Each row below holds a small network's activations on one input, seen along a few directions.
Each table varies a few parts of the input and shows all the possible inputs, shuffled.
Descriptions start from the smaller parts, as in this example, which fits no table here: one of 4 places along a line, together with either a single point or one of 9 places around a ring or (one of 2 separate values, together with one of 8 places around a ring).
Shared parts are said once, and a part with two or three values counts as separate values.

Other details of the inputs shift rows strongly along two fixed directions, in all tables alike. That doesn't count.

Table:
r1: [ 18 -30  12 -22 -10  25  11  -7 -30  24 -43  33]
r2: [  8 -20  16 -11   7  16 -26   6   4   9 -15   0]
r3: [ 10 -24  12 -22 -20  26   9  -6 -31  16 -39  27]
r4: [ -1 -17  -4 -53  -9  34 -13  -3 -13  34 -39   9]
r5: [  1 -11   7  -5   6   9 -39  21  12   8 -14 -22]
r6: [  6  -4  11  -2   6   0 -37  19   7   1 -24 -20]
r7: [  2  10  -8   7   4  -7  21 -17  -4  -1  15   9]
r8: [  9 -15  -6 -10   3   2 -31  16   4   6 -16 -11]
r9: [-15  21  -9   4  -3 -11  20 -16  -1   1  18  15]
r10: [ -2  15 -15  14   2   4  -9  11   0 -12   6 -37]
r11: [ 15  -1   6  -5 -14 -17  37 -19   2  -3  18  39]
r12: [-10   4  -9   6   2  -5  29  -4 -13  -3  13  13]
r13: [ 23 -29  14 -27 -11  11   7 -22 -30  30 -34  26]
r14: [ -3   4  -2   0  -9 -12  26 -21 -12   2  13   0]
r15: [ -7  13 -16  11  15  -7 -13   9   1  -1  11 -33]
r16: [-13  13 -18  16   7   9  -4  22  -5 -13   4 -29]
r17: [ -3 -10   0  -2  -7 -14  18 -11   6  -5  17  13]
r18: [  3   0  -7   3  10   5 -40  31  16  -1  -3 -32]
r19: [-11  -4  -1   9   2 -11   4  -1  16 -10  19 -10]
r20: [ -5  -4  10   5  -5 -19  16 -13   4 -10   6   8]
r21: [  2   7  10  14   9 -10   6  -4  10 -18  11   0]
r22: [-17  20 -11  10 -12  -9  14 -11  -2  -8  17  -7]
r23: [  6 -20  11 -29  -3  19   4  -7 -29  31 -35  38]
r24: [  0  -8  13  -2   6   5 -36  19   9   4 -18 -20]
r25: [  8  -5  -2   0  15  14 -36  25  11  -3  -3 -20]
r26: [  1   1  14   4   7   1 -18  11  12  -3  -5 -11]
r27: [  0  -3   1 -12 -20  18 -15  -4 -15   9 -25   1]
r28: [ -6  18 -16  18  -1   0   9  -2   1 -10  11 -10]
r29: [ 14  -4   4  -2  -5 -12  33 -19   1  -8  21  36]
r30: [  5  10 -14  10   7  -9 -16  22  17 -11  11 -20]
r31: [-10  -8  12   3  -4 -15  16 -14   6  -7  11   8]
r32: [-16  16 -11   8  -5 -13  12 -12  -2  -2  18   1]
r33: [-11  22 -13  11  -5  -5  18 -15   1  -6  17  14]
r34: [-1  4  8  9  1 -7  9 -1 17 -7 18  1]
r35: [ -7  18 -19  19  12   7  15   9   1 -14  11  -1]
r36: [  9  -5  13  -6 -15 -14  39 -22   3  -1  20  39]
r37: [ -7  19 -12  10  11 -13  15  -8   0  -1  22  -7]
r38: [ -5   7   6  17  18   1 -17  13  17 -17  10 -22]
r39: [ 10  -1  13   0   9   4 -38  21   8  -1 -23 -19]
Description of these inputs: either a single point or (one of 3 separate values, together with one of 6 places around a ring) or (one of 4 places along a line, together with one of 5 places along a line).
Which other rows does r25 become when the place on the line of 4 takes its other values? List them by row number.
> r17, r18, r36
Which other rows does r29 become when the place on the line of 5 takes its other values? List them by row number.
> r2, r21, r25, r38
Which other rows does r26 become when the place on the line of 4 takes its other values? List them by row number.
> r24, r31, r38
A walk changes only the place on the ring of 6. It starts at r15 and steps to r37. List the rest of the walk in order.
> r7, r13, r10, r14
